Each row below holds a small network's activations on one input, seen along a few directions.
Each table varies a few parts of the input and shows all the possible inputs, shuffled.
Descriptions start from the smaller parts, as in this example, which fits no table here: one of 6 places along a line, together with either a single point or one of 11 places along a line or (one of 3 separate values, together with one of 8 places around a ring).
Shared parts are said once, and a part with two or three values counts as separate values.
In the rows, zero is written as 128.

Other details of the inputs vary at random and push rows far along three fixed directions, the same in every table; ignore that.

A family of inputs:
row 1: [111,148,134,156,86,206,101,105,165,176,115,148,146]
row 2: [132,108,150,92,137,113,174,185,76,93,128,167,133]
row 3: [159,130,109,160,193,117,143,121,189,96,99,120,105]
row 4: [139,124,153,154,109,161,174,170,148,117,113,152,116]
row 5: [144,128,154,151,115,167,179,183,149,111,96,165,116]
row 6: [150,138,103,117,200,106,144,117,113,52,134,121,120]
row 7: [129,131,119,157,176,144,117,111,203,148,118,133,111]
row 8: [149,123,123,170,178,138,163,139,183,95,119,122,89]
row 9: [93,133,129,85,82,122,84,104,79,167,168,129,159]
row 10: [128,121,116,157,154,117,110,105,184,158,119,103,97]
row 11: [129,121,151,95,132,80,144,161,76,105,142,134,130]
row 12: [105,131,79,87,144,72,59,51,92,138,179,86,135]
row 13: [135,116,130,163,181,125,131,133,187,133,118,112,88]
row 14: [122,130,150,126,85,132,124,134,92,146,118,121,138]
row 15: [141,130,173,162,110,156,163,183,147,129,94,135,113]
row 16: [117,142,107,109,159,92,77,68,104,116,167,91,131]
row 17: [101,138,111,90,82,134,109,124,83,147,172,127,169]
row 18: [111,122,135,106,77,131,117,117,102,156,143,139,152]
row 19: [118,154,105,109,135,98,73,67,114,125,164,94,132]
row 20: [120,137,78,101,158,98,96,56,92,101,159,105,134]
row 21: [116,140,152,154,78,170,115,133,166,181,118,135,125]
row 22: [147,140,128,161,164,118,129,126,171,107,120,102,92]
row 23: [128,126,146,138,85,137,135,174,125,158,111,116,136]
row 24: [120,143,112,168,139,153,96,83,183,148,133,98,105]
row 25: [121,125,140,122,79,139,139,135,116,146,127,142,141]
row 26: [122,147,101,99,157,73,76,69,106,112,172,93,128]
row 27: [122,120,100,120,159,101,109,85,143,132,146,108,120]
row 28: [124,132,171,149,96,159,135,158,132,149,107,135,130]
row 29: [122,151,106,164,153,143,78,101,193,162,134,80,120]
row 30: [120,150,130,102,85,158,116,120,84,118,135,156,169]
row 31: [129,115,142,88,130,117,164,166,65,90,137,162,137]
row 32: [117,129,103,165,139,141,74,64,183,173,129,91,109]
row 33: [101,139,137,99,70,130,92,108,96,165,157,133,151]
row 34: [138,109,165,99,148,81,178,196,69,83,126,137,117]
row 35: [134,129,132,88,128,105,173,166,66,66,137,154,128]
row 36: [155,119,111,155,200,122,134,114,173,103,104,121,110]
row 37: [135,115,159,153,118,164,172,174,144,128,112,155,117]
row 38: [169,128,112,169,191,128,163,136,183,79,90,120,98]
row 39: [112,128,120,109,75,125,118,142,96,157,141,111,144]
row 40: [125,147,111,157,175,161,75,75,213,165,120,125,133]
row 41: [103,127,123,86,90,117,107,109,78,146,147,147,163]
row 42: [108,136,127,110,85,136,117,147,104,153,150,119,145]
row 43: [134,125,137,101,113,110,168,160,79,84,146,146,128]
row 44: [141,138,107,133,145,98,109,94,132,112,131,89,105]
row 45: [132,130,109,161,137,130,118,98,161,133,123,94,98]
row 46: [113,136,122,154,84,184,114,138,167,188,109,131,151]
row 47: [108,121,122,87,99,120,113,111,69,137,145,144,161]
row 48: [125,125,159,126,120,159,131,161,138,150,111,169,154]
row 49: [107,154,127,94,78,150,85,95,88,143,149,153,181]
row 50: [115,129,145,113,94,139,129,135,117,148,142,151,143]
row 51: [140,113,146,92,129,60,166,174,61,85,131,126,120]
row 52: [147,113,174,143,141,163,169,200,152,126,86,178,132]
row 53: [162,109,122,160,217,114,155,144,188,98,89,127,100]
row 54: [142,122,151,88,137,104,167,183,79,78,125,170,144]
row 55: [139,108,173,154,114,128,156,190,147,159,90,138,117]
row 56: [141,107,150,93,133,69,173,174,47,80,128,123,120]
row 57: [123,114,158,131,111,145,153,167,139,148,124,160,130]
row 58: [118,110,138,86,125,104,148,152,75,115,156,148,143]
row 59: [114,133,93,92,153,69,65,59,84,122,167,81,136]
row 60: [155,124,112,155,198,111,138,123,189,104,100,123,108]
row 61: [114,124,124,98,86,125,126,109,65,129,152,130,153]
row 62: [135,126,144,152,91,166,162,158,139,133,96,152,129]
row 63: [142,114,137,105,108,101,180,166,76,85,132,139,125]
row 64: [139,110,126,158,194,129,145,133,188,120,122,122,95]
row 65: [127,125,124,155,161,130,116,111,169,135,132,109,99]
row 66: [145,121,150,109,99,99,172,173,69,92,117,123,121]
row 67: [120,129,102,160,166,147,86,77,202,173,119,112,121]
row 68: [116,140,132,158,79,194,113,109,155,177,103,139,144]
row 69: [96,132,120,84,87,131,96,92,64,140,177,139,165]
row 70: [149,131,109,112,204,102,145,123,108,56,132,127,120]
row 71: [132,137,62,97,181,80,102,94,100,82,158,96,145]
row 72: [124,151,141,149,91,194,107,120,160,158,108,156,153]
row 73: [132,130,105,161,144,140,125,89,167,128,128,104,110]
row 74: [158,121,115,119,178,63,162,141,94,57,128,90,92]
row 75: [108,142,136,112,66,143,105,113,99,149,149,129,142]
row 76: [139,116,156,148,95,129,163,177,143,140,100,135,106]
row 77: [137,121,128,155,176,114,133,135,188,134,121,116,88]
row 78: [152,116,160,151,123,160,176,184,137,117,77,161,132]
row 79: [111,134,131,111,54,135,106,110,91,155,140,123,143]
row 80: [142,109,159,134,133,132,169,186,140,124,89,165,135]
row 81: [117,106,150,127,101,141,141,151,129,161,121,143,138]
row 82: [140,106,152,147,124,148,172,177,137,130,93,159,120]
row 83: [146,125,108,108,181,79,157,131,116,64,153,119,103]
row 84: [110,138,132,104,93,157,115,117,86,137,143,153,157]
row 85: [132,151,91,168,153,169,79,53,191,149,113,105,133]
row 86: [107,149,89,98,144,113,70,54,120,131,169,119,145]
row 87: [101,143,110,91,83,144,100,123,80,146,162,140,174]
row 88: [116,125,140,115,91,137,130,135,115,149,120,152,147]
row 89: [111,130,142,165,71,180,102,113,158,196,109,123,128]
row 90: [110,126,140,104,108,142,121,139,107,151,138,161,153]
row 91: [129,135,116,162,155,124,83,83,192,174,119,92,110]
row 92: [138,120,149,148,107,147,168,172,151,133,92,156,123]
row 93: [120,148,86,101,160,101,95,69,118,99,165,116,132]
row 94: [120,146,149,119,75,148,115,128,98,141,134,125,144]
row 95: [132,140,87,95,155,56,89,68,90,93,165,79,119]
row 96: [125,128,105,123,143,94,101,89,138,134,141,98,109]
row 97: [111,135,128,110,53,139,110,110,84,152,142,120,144]
row 98: [133,96,160,149,116,146,170,178,144,146,101,150,120]
row 99: [141,128,142,144,132,159,165,207,151,120,100,157,142]
row 100: [157,120,112,100,226,81,160,138,100,41,134,129,113]
row 101: [106,122,145,158,79,172,94,118,164,207,109,126,131]
row 102: [154,114,125,111,219,45,159,160,109,64,139,107,92]
row 103: [128,116,155,129,114,150,138,160,134,152,100,159,152]
row 104: [151,124,149,149,115,152,170,175,144,111,83,157,130]
row 105: [145,127,111,120,169,87,154,131,113,67,146,103,91]
row 106: [150,121,108,161,165,120,157,118,170,96,119,106,93]
row 107: [120,125,103,162,148,149,91,66,184,162,132,102,118]
row 108: [145,130,102,157,168,124,139,111,173,104,110,116,99]
row 109: [110,132,121,158,77,184,108,128,175,200,122,118,151]
row 110: [99,139,130,101,78,134,100,105,75,147,159,127,150]
Each input here is: one of 2 separate values, together with one of 5 places along a line, together with either a single point or one of 10 places around a ring.
Question: The inputs of row 28 and row 110 match in every part but the place on the line of 5. If row 44 is changed in the same way as row 28 into row 110, which row does it become?
Answer: row 79
Question: The inputs of row 43 and row 75 match in every part but the place on the line of 5. If row 25 is changed in the same way as row 43 into row 75, which row does it become?
Answer: row 76
Question: Change only the choice among 2 separate values in row 29. List by row number the other rows that result.
Answer: row 23
Question: Change only the place on the line of 5 in row 67. List by row number the other rows that result.
Answer: row 12, row 55, row 81, row 103
Question: List by row number the other rows that have the place on the line of 5 and the choice among 2 separate values in common with row 68.
Answer: row 20, row 41, row 46, row 47, row 62, row 67, row 82, row 88, row 92, row 108
Question: List by row number the other rows that have the place on the line of 5 and the choice among 2 separate values in common with row 86.
Answer: row 1, row 2, row 5, row 7, row 31, row 35, row 84, row 87, row 90, row 93

A family of inputs:
row 111: [104,99,132,131,86,186,143,152,140,175,111,184,161]
row 112: [115,122,166,79,154,90,133,123,70,94,168,173,120]
row 113: [140,134,172,153,68,170,121,157,126,168,65,142,141]
row 114: [123,96,143,108,139,136,191,215,116,110,132,178,133]
row 115: [135,111,161,141,97,119,196,205,99,102,134,121,104]
row 116: [133,150,94,143,163,119,51,37,171,151,114,96,139]
row 117: [186,120,151,194,176,130,181,184,180,86,50,115,69]
row 118: [163,128,117,140,218,93,149,121,159,77,91,129,116]
row 119: [117,96,150,164,63,159,173,171,141,190,92,139,114]
row 120: [134,121,113,95,100,90,165,129,70,83,143,125,118]
row 121: [127,151,155,141,66,190,126,129,120,144,85,168,163]
row 122: [129,105,151,135,99,111,200,206,99,116,137,124,94]
row 123: [134,136,152,173,159,168,118,144,231,172,98,145,130]
row 124: [138,141,110,176,154,200,112,97,187,135,90,143,136]
row 125: [145,139,174,118,133,132,175,209,106,91,95,170,137]
row 126: [108,109,116,96,114,77,158,157,69,117,167,109,109]
row 127: [142,113,136,83,132,74,140,141,73,101,123,141,147]
row 128: [159,147,126,147,204,97,129,146,164,80,104,108,90]
row 129: [155,153,112,146,196,113,151,123,163,58,137,114,97]
row 130: [113,103,135,82,137,64,139,158,70,126,166,111,135]
row 131: [110,155,134,120,53,156,105,112,111,144,160,122,143]
row 132: [131,169,113,164,133,156,83,81,188,134,134,95,109]
row 133: [131,138,98,84,115,98,144,86,56,57,165,124,148]
row 134: [132,139,119,91,137,136,156,152,74,68,162,150,147]
row 135: [112,127,95,72,117,61,126,125,53,101,185,99,116]
row 136: [143,97,145,127,95,107,201,200,99,118,101,140,99]
row 137: [175,86,146,178,192,99,186,189,199,124,73,121,75]
row 138: [117,118,124,80,123,75,142,157,82,104,160,130,124]
row 139: [120,104,161,148,63,163,152,173,159,184,85,163,131]
row 140: [139,102,170,110,121,94,172,217,106,128,124,138,119]
row 141: [148,115,130,215,127,167,152,121,209,152,94,92,88]
row 142: [125,115,137,182,139,147,124,154,227,181,108,108,88]
row 143: [122,168,102,144,159,126,37,62,166,151,133,75,120]
row 144: [151,145,143,189,137,172,108,118,206,154,57,127,114]
row 145: [154,112,150,192,149,150,120,138,226,185,69,119,109]
row 146: [94,151,111,83,118,154,53,81,93,160,167,147,200]
row 147: [147,124,182,116,124,112,169,218,110,107,95,156,131]
row 148: [113,117,118,139,66,139,136,106,103,166,138,108,127]
row 149: [137,107,186,121,128,104,175,223,104,124,100,133,127]
row 150: [138,140,112,189,147,150,91,73,175,151,95,85,107]
row 151: [167,143,100,144,195,92,127,97,141,60,101,96,92]
row 152: [85,155,94,86,81,133,81,74,95,155,185,133,160]
row 153: [149,153,98,134,200,76,102,106,130,71,139,74,88]
row 154: [144,93,89,136,217,51,131,96,146,116,134,80,97]
row 155: [123,115,105,68,145,67,130,105,60,93,155,145,160]
row 156: [133,147,132,161,158,137,71,109,198,170,110,93,118]
row 157: [120,141,120,102,93,114,58,71,84,164,126,110,168]
row 158: [147,103,150,110,148,136,179,188,93,95,91,183,159]
row 159: [136,123,82,107,247,88,113,102,151,83,163,118,128]
row 160: [95,157,125,114,85,131,66,90,79,154,158,96,153]
row 161: [102,177,119,96,78,137,54,77,81,141,156,116,160]
row 162: [126,132,136,108,114,93,150,154,60,86,157,103,121]
row 163: [144,92,150,106,149,131,185,193,101,104,102,186,156]
row 164: [86,112,133,118,84,125,106,132,119,190,154,112,137]
row 165: [159,144,95,130,219,92,124,87,138,61,107,114,115]
row 166: [150,130,129,108,104,99,150,135,57,73,126,110,124]
row 167: [126,145,87,157,134,156,110,50,188,140,134,112,118]
row 168: [139,101,66,114,238,83,129,86,143,83,150,124,126]
row 169: [117,168,84,144,141,150,76,40,177,126,174,95,128]
row 170: [126,107,197,101,129,100,156,171,85,105,140,172,103]
row 171: [153,123,95,119,229,70,130,89,151,80,124,118,120]
row 172: [119,134,139,135,85,143,92,100,94,165,103,116,154]
row 173: [112,102,178,83,147,78,139,139,62,110,167,134,99]
row 174: [116,109,145,127,95,127,103,113,116,191,115,124,157]
row 175: [106,122,136,146,190,168,80,67,192,160,153,157,110]
row 176: [122,137,115,149,156,128,80,94,204,174,139,106,121]
row 177: [138,85,96,150,199,69,158,125,160,117,119,88,78]
row 178: [151,104,147,134,90,114,205,192,96,105,108,132,98]
row 179: [111,110,128,123,76,129,114,123,121,181,121,126,134]
row 180: [116,146,158,137,85,214,128,167,132,155,111,177,164]
row 181: [137,139,167,157,46,190,143,150,138,145,81,150,138]
row 182: [148,136,107,137,229,128,133,139,160,76,121,133,114]
row 183: [137,138,112,172,165,193,103,97,187,145,87,146,144]
row 184: [175,92,157,191,201,108,187,188,192,117,49,114,80]
row 185: [146,108,181,111,124,99,168,221,110,125,112,140,125]
row 186: [128,127,110,174,134,166,140,107,211,157,98,138,108]
row 187: [122,107,116,86,128,87,161,141,80,96,135,155,139]
row 188: [133,129,163,159,38,187,156,154,145,149,92,148,133]
row 189: [112,147,134,125,54,147,106,120,102,147,163,106,136]
row 190: [157,110,155,139,87,122,197,188,94,89,105,127,107]
row 191: [115,143,110,113,80,194,106,84,99,131,139,150,178]
row 192: [115,127,155,147,163,136,67,74,186,168,143,112,81]
row 193: [98,157,103,97,65,129,85,78,94,150,185,110,142]
row 194: [119,158,126,118,63,174,104,79,102,131,129,143,171]
row 195: [146,131,87,138,202,128,155,120,156,60,165,117,104]
row 196: [92,122,88,97,85,167,111,87,99,156,153,158,168]
row 197: [135,123,167,173,57,179,154,157,127,158,87,129,131]
row 198: [128,113,94,87,127,124,174,127,68,77,157,151,141]
row 199: [99,139,139,102,89,146,90,117,121,177,156,154,175]
row 200: [90,146,40,113,173,135,60,29,153,139,196,105,136]
row 201: [128,107,171,147,70,161,142,167,156,190,85,167,145]
row 202: [115,158,140,122,61,150,94,119,95,145,151,109,142]
row 203: [96,141,105,103,80,179,115,108,104,151,179,151,161]
row 204: [101,134,97,99,68,125,94,73,101,158,148,123,145]
row 205: [127,127,81,116,217,71,126,102,159,84,162,108,99]
row 206: [116,132,188,158,76,173,125,187,141,183,88,135,139]
row 207: [126,127,119,96,104,84,154,152,66,95,172,107,107]
row 208: [109,115,97,58,166,87,121,124,64,96,190,146,166]
row 209: [138,147,75,124,198,85,137,85,147,68,177,99,92]
row 210: [114,110,191,147,84,157,133,191,157,204,103,139,144]
row 211: [107,158,149,103,93,154,79,115,113,166,134,154,184]
row 212: [129,143,125,149,159,133,76,99,207,170,126,108,125]
row 213: [112,135,94,68,119,65,128,119,61,92,182,114,121]
row 214: [135,163,144,183,141,188,115,132,210,145,91,140,119]
row 215: [102,141,85,97,78,175,92,51,86,127,172,134,181]
Question: Describe the family of inputs behind these rows.
Answer: one of 5 places along a line, together with either a single point or (one of 2 separate values, together with one of 10 places around a ring)
Question: The inputs of row 161 and row 160 match in every part but the place on the line of 5. If row 213 is changed in the same way as row 161 into row 160, which row does it become?
Answer: row 126
Question: The inputs of row 172 and row 165 match in every part but the place on the line of 5. If row 162 is changed in the same way as row 172 into row 165, which row does it become?
Answer: row 129
Question: The inputs of row 158 and row 184 match in every part but the place on the line of 5. If row 191 is changed in the same way as row 158 into row 184, which row does it become?
Answer: row 197
Question: Change only the choice among 2 separate values in row 159. List by row number the other rows that result.
Answer: row 163
Question: Change only the place on the line of 5 in row 140. List by row number the other rows that result.
Answer: row 130, row 176, row 199, row 208
Question: Change only the place on the ring of 10 in row 194. List by row number the other rows that result.
Answer: row 118, row 121, row 133, row 155, row 165, row 167, row 171, row 186, row 187
Question: Change only the place on the line of 5 in row 178. List by row number the other rows that result.
Answer: row 120, row 148, row 167, row 198
